A small network was shown many inputs. Here are its activations along a few directions, one row for each input.
In each table, some parts of the input vary, and every possible input appears once, in random order.
A made-up example of a description, with smaller parts first: one of 8 places around a ring, together with either a single point or one of 11 places along a line or (one of 2 separate values, together with one of 6 places along a line).
Shared parts are said once, and a part with two or three values counts as separate values.
In the rows, 128 means zero.

Other details of the inputs shift rows strongly along two fixed directions, in all tables alike. That doesn't count.
These rows show it; all are for the same input, with only those details redrawn:
[121 140 107 150 109 161 150 129 150 129  90 104 137 146]
[143 128 135 154 141 101 124 112 135 149 173 125 133  93]
[139 127 115 140 123 110 121 119 168 133 109 119 115  93]
[144 126 134 152 141  97 120 112 140 148 169 127 129  87]
[144 123 111 132 123  95 110 117 184 129  95 122 103  75]
[143 128 135 155 141 102 124 112 134 150 174 126 134  94]
[143 123 112 133 123  97 111 118 183 129  96 122 104  77]

Table:
r1: [107 121 138 111 120 153 150 128 110 121  71 125 114 165]
r2: [137 124 127 125 127 106 125 121 164 133 106 129 103  98]
r3: [181 102 104 109 146 113 128 124 146 102 105 143  80 104]
r4: [138 107 140 128 141  74  93 105 130 139 136 138 109  73]
r5: [129 148 151 166 136 139 138 131 101 145 221 133 180 154]
r6: [118 114 157 118 166 108 115 119  80 135 170 143 121 123]
r7: [125 122 138  98 117 103 100 136 136 112 109 145 122 122]
r8: [127 148 147 139 125 137 135 142  88 143 225 137 178 153]
r9: [125 113 142 127 162 100 102 116 101 132 161 137 122 100]
r10: [ 96 129 109 120 121 171 131 138  98 117  92 111 139 165]
r11: [113 140  85 116 109 160 123 146 143 116  94 108 132 133]
r12: [168 119 112 149 121 172 183 121 126 113  89 122 111 171]
r13: [112 151 127 133 106 172 152 147 139 119 111 125 152 185]
r14: [134 111 154 148 152  92 116 102 112 144 153 134 123 101]
r15: [123 136 141 133 155 133 135 130  87 146 205 132 145 133]
r16: [121 135 143 115 152 135 136 138  76 143 209 136 142 134]
r17: [118 143 104 124  98 162 149 142 133 127  96 109 138 150]
r18: [140 119 123  98 123  92 113 127 172 126  93 137  86  80]
r19: [105 125 140 134 124 161 157 121 110 128  77 118 125 175]
r20: [122 118 155  92 129 103 109 133 132 111 105 154 110 131]
r21: [110 143  98 133 119 176 143 142 131 120 105 105 143 155]
r22: [129 118 130 110 119  93  86 128 159 112  95 143 116 103]
r23: [115 128 129 125 113 138 119 133 153 105  67 130 128 152]
r24: [142 104 142 104 139  62  90 113 133 133 127 147  95  66]
r25: [121 147 167 138 137 145 151 140  75 145 232 144 173 171]
r26: [109 143  91 102 106 168 134 155 124 116 103 111 136 148]
r27: [117 128 182 144 151 125 136 122  70 140 199 150 160 170]
r28: [133 138 114 126 108 116 104 140 167 120 129 132 138 111]
r29: [ 92 128 130  97 130 175 149 144  81 113  94 123 127 184]
r30: [120 140 107 150 109 161 151 128 150 129  90 103 137 146]
r31: [ 99 128 110  96 117 161 129 145  98 111  85 118 128 160]
r32: [117 142 100 142 100 162 144 134 144 129  94 102 141 144]
r33: [185 118 150 151 149 122 150 122 106 124 200 155 136 150]
Question: Changing only one part turns r28 into r32. The same change can be made to r22. Which row results?
Answer: r4
Question: What is each input in this table made of?
Answer: one of 3 separate values, together with either a single point or (one of 2 separate values, together with one of 5 places around a ring)
Question: List by row number the other rows that have the choice among 3 separate values in common with r31.
Answer: r3, r6, r9, r10, r11, r15, r16, r21, r26, r29
Question: Change only the choice among 3 separate values in r15. List by row number the other rows that result.
Answer: r2, r13
Question: Change only the choice among 2 separate values in r13. List by row number the other rows that result.
Answer: r27
